These are the activations of a small neural network, seen along a few directions. Each row is one input.
Each table varies a few parts of the input and shows all the possible inputs, shuffled.
Descriptions start from the smaller parts, as in this example, which fits no table here: one of 5 places around a ring, together with either a single point or (one of 2 separate values, together with one of 4 places along a line) or one of 9 places along a line.
Shared parts are said once, and a part with two or three values counts as separate values.
In the rows, 100 means zero.

Other details of the inputs shift rows strongly along two fixed directions, in all tables alike. That doesn't count.

Rows:
x1: 93	104	109	108	89	105	89	105	81	100	103
x2: 103	94	90	97	94	106	96	100	102	88	103
x3: 92	98	104	119	92	103	100	100	105	93	121
x4: 93	94	94	100	97	100	97	93	105	85	104
x5: 97	93	102	114	101	100	98	110	97	101	109
x6: 88	89	107	106	100	100	96	105	106	103	105
x7: 101	91	97	112	101	91	95	98	92	93	106
x8: 95	94	94	101	96	104	96	93	106	87	104
x9: 107	90	93	104	98	97	99	100	91	88	105
x10: 105	94	96	98	91	105	96	104	107	91	104
x11: 103	93	90	98	95	104	98	100	101	85	103
x12: 93	94	104	113	94	101	96	100	108	98	105
x13: 117	158	107	82	97	98	138	82	90	120	102
x14: 127	141	102	94	106	92	146	86	100	127	102
x15: 103	95	99	99	90	102	98	108	107	91	103
x16: 74	74	98	51	141	89	64	126	113	131	32
x17: 91	98	103	102	97	101	96	106	110	93	112
x18: 106	91	94	104	99	93	98	103	91	88	106
x19: 93	93	99	109	101	92	94	93	100	91	106
x20: 93	94	96	111	101	100	98	90	101	91	106
x21: 95	93	97	110	97	105	92	94	106	99	104
x22: 121	139	95	100	115	90	142	72	95	124	99
x23: 99	90	104	114	96	100	99	107	99	102	105
x24: 106	89	90	104	98	103	97	101	93	90	101
x25: 102	94	95	95	96	92	97	102	99	83	106
x26: 106	90	91	104	99	100	98	101	92	89	103
x27: 103	91	94	112	99	104	93	100	97	101	103
x28: 101	90	92	113	100	105	95	98	95	98	102
x29: 101	90	93	113	100	103	97	97	94	94	103
x30: 93	95	104	103	91	102	99	102	112	93	109
x31: 126	143	93	85	106	97	139	77	106	121	101
x32: 92	123	100	38	159	71	114	99	110	152	29
x33: 107	92	98	107	92	102	98	109	99	96	104
x34: 107	90	90	103	98	105	95	103	94	95	99
x35: 74	75	102	53	139	88	65	129	115	130	32
x36: 106	103	114	103	91	114	88	108	85	95	102
x37: 92	92	98	108	103	96	97	92	100	91	103
x38: 102	92	94	95	96	97	98	99	99	83	105
x39: 130	141	92	93	109	96	139	79	99	127	100
x40: 109	91	95	106	94	104	96	106	99	96	103
x41: 94	93	94	98	97	105	93	95	108	92	100
x42: 103	94	99	106	98	101	98	114	96	96	110
x43: 94	93	100	112	96	103	94	96	108	99	104
x44: 99	104	105	100	86	105	90	109	81	96	103
x45: 93	92	95	111	100	103	96	92	102	92	103
x46: 95	94	98	99	97	92	95	94	104	86	107
x47: 87	107	110	96	84	105	89	102	94	92	106
x48: 98	90	103	93	95	101	99	112	105	95	106
x49: 106	91	102	103	95	101	103	109	97	100	110
x50: 101	91	101	115	96	101	96	106	100	101	102
x51: 72	76	105	54	138	85	68	133	116	130	32
x52: 101	89	96	112	101	95	98	96	92	92	105
x53: 120	147	101	87	109	93	145	87	106	121	107
x54: 115	157	119	87	103	105	132	75	101	122	101
x55: 101	94	101	98	90	102	100	109	106	91	106
x56: 85	106	111	106	88	105	89	100	90	98	104
x57: 91	93	106	112	95	101	99	102	108	99	107
x58: 99	89	105	112	97	101	100	107	97	102	110
x59: 92	105	119	108	93	113	86	99	95	98	103
x60: 100	103	117	111	94	113	87	103	86	99	102
x61: 90	91	106	97	96	101	97	105	111	97	106
x62: 92	92	95	109	101	104	93	94	103	97	100
x63: 102	106	114	95	88	114	88	106	93	89	103
x64: 124	140	99	102	110	94	140	77	101	131	99
x65: 102	93	91	97	96	101	98	99	100	83	104
Each input here is: one of 5 places around a ring, together with either one of 2 separate values or one of 11 places along a line.
Q: The inputs of x16 and x39 match in every part but the place on the ring of 5. If x51 is changed in the same way as x16 into x39, which row does it become?
A: x33
Q: Change only the choice among 2 separate values in x54. List by row number the other rows that result.
A: x47
Q: Change only the choice among 2 separate values in x1. List by row number the other rows that result.
A: x60
Q: List by row number the other rows that have the place on the ring of 5 in common with x59.
A: x3, x6, x12, x19, x20, x21, x37, x43, x45, x56, x57, x62

Rows:
x66: 114	122	97	90	105	97	125	90	105	112	99
x67: 108	128	108	99	106	97	121	91	97	119	99
x68: 95	91	97	98	101	99	94	101	107	95	97
x69: 91	93	109	100	98	103	89	109	100	99	99
x70: 96	97	106	99	97	104	87	109	91	97	97
x71: 95	90	97	100	101	96	94	102	102	97	96
x72: 108	123	98	93	109	94	123	83	103	111	99
x73: 99	89	95	103	103	100	94	105	101	101	97
x74: 107	123	96	94	108	93	123	83	101	112	98
x75: 110	121	97	95	107	92	125	89	103	116	100
x76: 111	123	97	94	107	95	125	88	109	114	100
x77: 95	98	106	96	95	103	89	108	93	97	96
x78: 94	91	96	101	104	98	92	100	98	95	96
x79: 99	90	96	97	101	98	96	107	99	97	97
x80: 91	94	108	101	97	102	90	109	98	101	98
x81: 94	93	107	105	99	106	89	107	97	103	96
x82: 97	89	97	103	103	96	93	102	100	96	97
x83: 103	89	95	100	102	101	95	106	98	99	96
x84: 115	121	97	95	108	94	125	90	98	113	99
x85: 98	89	96	103	104	97	95	106	100	99	99
x86: 99	89	96	103	103	99	93	101	101	98	96
x87: 100	90	98	96	101	98	96	107	101	95	98
x88: 95	90	99	99	103	97	94	102	104	95	97
x89: 95	98	107	94	96	104	88	108	96	96	97
x90: 93	93	96	97	101	101	93	100	105	94	96
x91: 96	90	98	99	103	97	95	106	104	98	100
x92: 95	99	106	94	94	106	88	108	99	96	96
x93: 117	104	92	155	51	120	115	70	95	54	173
x94: 92	96	108	99	97	105	90	108	104	101	97
x95: 98	96	105	100	96	107	87	107	93	99	95
Q: The inputs of x70 and x95 match in every part but one. If x67 is changed in the same way as x70 into x95, which row does it become?
A: x81
Q: What is each input in this table made of?
A: one of 5 places along a line, together with either one of 2 separate values or one of 4 places along a line
Q: List by row number the other rows that have the place on the line of 5 in common with x69.
A: x72, x87, x88, x89, x91
Q: Change only the place on the line of 4 in x82. List by row number the other rows that result.
A: x78, x84, x85

Rows:
x96: 129	133	120	144	67	105	133	94	85	109	150
x97: 91	56	97	73	104	116	46	150	91	91	70
x98: 48	50	99	85	116	83	50	113	121	73	87
x99: 97	82	109	150	66	135	81	91	100	71	143
x100: 87	124	126	133	69	108	92	90	76	85	137
x101: 89	91	110	133	64	130	69	86	93	57	136
x102: 133	126	71	78	185	53	152	81	76	164	32
x103: 80	80	97	134	85	100	107	85	125	78	144
x104: 107	81	79	102	74	114	87	116	109	69	120
x105: 86	91	129	136	83	115	88	109	85	100	119
x106: 108	120	92	101	73	88	133	68	112	63	146
x107: 86	45	91	104	94	111	63	133	121	90	81
x108: 117	136	91	82	88	105	132	68	109	88	104
x109: 79	56	115	84	99	104	48	165	74	93	80
x110: 93	135	98	49	162	84	129	85	130	178	24
x111: 87	146	98	31	163	78	117	80	123	165	15
x112: 59	63	124	70	102	96	34	153	71	94	55
x113: 127	127	87	102	83	91	157	80	113	79	157
x114: 138	144	106	94	111	106	136	89	104	144	90
x115: 135	161	105	97	79	115	138	59	90	93	124
x116: 68	29	94	85	122	78	56	150	127	100	69
x117: 155	123	61	132	111	84	153	53	64	118	117
Q: What is each input in this table made of?
A: either one of 2 separate values or (one of 4 places along a line, together with one of 5 places around a ring)
Q: Change only the place on the ring of 5 in x99. List by row number the other rows that result.
A: x97, x101, x114, x115
